Here are a small network's activations along a few directions, averaged over the inputs that share one value of a field.
Values that are neighbours, or in one group, have similar rows; names and order tell nothing.
In the rows, 500 means zero.
Random noise pushes rows far along 16 fixed directions. That doesn't count. These rows show it; they differ only by the noise:
[523 401 314 162 357 530 512 426 374 390 372 530 370 428 277 700 426 627
 933 503 404 670 438 462 772 731 505]
[499 730 568 612 684 322 481 688 545 391 554 531 358 596 697 597 423 532
 347 532 538 347 495 568 397 339 604]
[728 161 643 269 568 848 320 700 439 650 656 623 532 529 379 443 415 544
 449 115 351 602 588 417 478 818 622]
[525 758 739 479 444 513 462 380 398 605 606 672 350 339 300 450  71 586
 394 479 514 614 574 670 394 419 732]
[508 578 463 754 454 415 655 481 503 589 619 455 514 605 423 519 714 411
 524 616 596 319 497 705 601 436 297]
[662 386 429 631 358 758 454 625 430 336 418 465 558 498 489 540 606 374
 542 536 613 664 492 426 698 618 478]
[805 444 707 450 629 682 415 501 535 401 594 693 653 552 430 278 602 497
 518 354 473 469 721 171 544 483 502]
[461 417 405 671 453 403 583 387 735 617 499 462 585 482 710 463 526 297
 649 710 359 435 353 409 222 453 571]
[521 622 538 460 430 829 366 579 509 614 555 736 537 393 510 425 228 596
 878 591 434 511 458 497 341 477 772]
[279 708 439 348 514 399 759 483 585 475 283 462 629 599 508 459 482 907
 584 524 310 522 501 292 245 196 354]
[414 468 524 358 739 162 636 571 696 343 217 516 330 496 605 637 374 630
 481 477 366 474 410 354 203 439 534]
[737 334 498 204 612 265 397 419 448 565 611 508 539 582 577 573 625 293
 617 249 373 660 476 511 488 755 570]
[499 414 550 747 277 381 508 430 638 462 369 649 565 486 439 461 468 495
 366 453 611 457 495 615 339 677 466]
[445 147 659 497 182 627 204 535 581 485 223 510 931 273 621 560 820 619
 701 306 535 986 372 338 303 359 398]
[458 608 622 599 615 385 511 905 369 486 510 392 654 781 550 663 370 396
 673 611 395 367 237 732 539 376 614]
[561 383 486 556 342 615 499 476 482 655 623 551 377 364 326 536 650 465
 391 405 614 618 637 584 608 609 375]
[645 627 478 599 333 682 675 728 333 422 285 371 735 616 417 563 330 458
 679 540 458 893 312 535 349 405 531]
[645 558 459 638 410 557 541 607 527 390 489 640 628 650 481 330 415 191
 493 680 509 406 597 320 630 691 645]


Values of K:
k18: [611 356 595 573 816 309 706 387 518 364 274 315 544 582 508 553 662 385
 577 536 534 442 268 644 442 475 300]
k8: [452 410 564 745 180 569 504 702 547 599 454 494 728 515 361 461 525 583
 365 318 557 656 518 516 277 439 348]
k2: [384 595 175 368 343 657 479 438 512 433 397 545 488 520 498 489 446 742
 850 537 499 429 491 469 554 672 504]
k12: [214 669 651 446 604 441 488 749 419 632 301 511 690 585 414 436 540 691
 490 441 587 469 466 741 450 316 350]
k4: [663 588 495 460 512 410 430 195 418 672 814 525 399 363 512 493 505 323
 468 458 555 558 540 658 454 502 561]
k3: [337 656 575 482 584 554 511 541 440 372 339 542 594 543 492 413 563 678
 464 572 567 378 548 502 614 342 412]
k20: [395 433 647 452 676 713 564 950 519 596 578 377 681 603 545 473 270 481
 388 612 179 493 442 116 360 171 681]
k10: [417 384 485 566 352 228 564 245 477 585 540 313 682 477 458 506 556 208
 612 665 418 559 335 541 520 413 450]
k6: [624 335 657 642 755 434 702 370 596 362 353 437 399 571 260 464 369 578
 670 478 459 224 320 615 441 533 366]
k16: [651 758 540 451 497 509 544 583 473 312 515 588 563 664 396 399 330 608
 641 546 397 436 607 255 545 406 603]
k19: [332 617 372 286 700 312 540 523 505 658 402 471 480 417 692 455 589 145
 543 674 600 546 536 494 520 475 567]
k9: [299 599 459 340 558 447 383 434 397 511 591 399 566 594 739 566 515 663
 473 504 426 391 375 621 547 398 545]
k5: [470 523 790 222 581 608 424 387 362 518 337 546 690 444 339 322 248 688
 540 368 369 645 460 523 435 472 603]
k17: [543 374 405 510 343 584 511 356 587 542 543 607 262 277 393 571 458 604
 406 444 573 609 587 502 422 647 498]
k11: [365 297 564 522 393 536 319 846 439 440 392 494 645 621 460 584 467 683
 404 279 533 426 432 585 568 672 436]
k15: [770 198 616 588 536 567 415 524 605 201 422 546 514 437 393 584 520 510
 608 408 498 477 513 206 464 499 450]
k13: [272  63 435 280 501 484 329 552 674 639 482 468 594 491 620 566 639 893
 457 153 299 420 471 350 298 559 379]
k1: [510 299 357 415 499 310 419 365 676 458 520 389 315 336 758 618 511 282
 552 610 329 624 419 290 425 553 665]
k14: [642 562 587 468 694 692 383 263 278 406 578 449 318 422 532 516 222 497
 465 473 611 473 348 824 582 626 732]
k7: [387 445 497 277 777 610 807 873 469 677 211 440 422 554 254 537 468 542
 788 504 425 551 415 546 423 489 348]
K is arranged as a ring.
Q: Name the neighbours of k11, in listed order.
A: k8, k13
Q: Name the neighbours of k9, in listed order.
A: k17, k14
Q: Name the neighbours of k12, in listed order.
A: k2, k6
Q: Name the neighbours of k3, in listed order.
A: k18, k5

Values of W:
w20: [530 758 576 456 689 510 532 830 337 324 413 418 542 706 559 523 513 598
 334 431 561 576 545 515 577 333 470]
w6: [331 524 384 526 353 647 585 656 418 389 339 420 550 626 453 612 276 696
 603 625 420 447 315 613 590 590 550]
w8: [477 421 719 385 627 447 467 391 318 440 538 347 471 467 333 580 445 569
 373 446 446 501 438 565 722 400 474]
w13: [536 739 309 588 445 449 691 603 455 484 425 509 454 589 469 488 374 364
 578 628 600 515 486 625 462 582 524]
w5: [493 398 482 456 555 634 380 239 524 606 642 455 574 508 588 316 348 272
 667 671 327 326 409 458 623 669 746]
w19: [883 446 710 539 526 432 480 403 455 388 512 616 484 414 331 519 379 421
 445 261 574 764 534 501 288 546 549]
w11: [439 469 294 373 461 669 597 416 479 740 604 514 287 397 395 525 424 565
 598 509 468 501 549 586 465 644 476]
w14: [389 428 525 498 576 455 410 473 509 526 461 453 518 554 619 405 664 514
 212 339 633 413 542 649 544 627 404]
w12: [481 384 450 441 488 550 331 652 467 441 490 475 567 548 623 568 485 522
 504 390 499 499 428 516 530 635 585]
w4: [412 510 537 489 469 613 587 301 397 475 355 399 583 411 416 352 393 357
 323 655 551 634 520 453 627 483 509]
w10: [446 450 590 315 588 334 496 499 553 544 543 580 517 572 403 463 701 621
 486 390 424 381 657 363 633 473 362]
w9: [531 474 665 607 466 317 488 452 613 459 529 540 617 567 413 493 574 731
 542 342 465 388 502 486 340 314 319]
w1: [550 656 627 327 651 463 447 612 353 473 516 556 365 476 453 492 320 362
 345 516 505 627 583 504 669 515 694]
w2: [370 443 366 555 395 503 517 591 522 303 258 566 445 554 512 556 443 522
 533 614 534 373 442 507 659 741 538]
w16: [405 497 327 434 501 501 488 390 474 466 488 439 469 511 687 491 623 350
 477 651 539 449 499 477 705 626 535]
w15: [392 378 478 377 404 484 609 694 577 738 545 544 566 603 334 431 510 566
 375 353 328 495 630 379 418 619 426]
w3: [690 522 697 790 504 550 539 494 568 365 567 537 388 354 362 616 609 587
 533 550 615 489 525 463 516 183 343]
w7: [595 618 382 318 655 413 685 508 304 543 456 427 462 661 377 451 462 341
 495 448 528 556 539 653 600 679 476]
w18: [689 509 493 359 686 551 490 598 471 451 471 512 455 539 619 456 350 371
 394 364 466 638 542 357 340 599 654]
w17: [682 607 415 377 483 441 480 457 428 325 530 631 377 482 441 511 478 403
 456 507 573 557 655 382 656 664 582]
W is arranged as a ring.
Q: Name the neighbours of w19, in listed order.
A: w8, w4
Q: Name the neighbours of w12, in listed order.
A: w7, w18
Q: Name the neighbours of w15, in listed order.
A: w20, w5
Q: Name the neighbours of w9, in listed order.
A: w13, w14
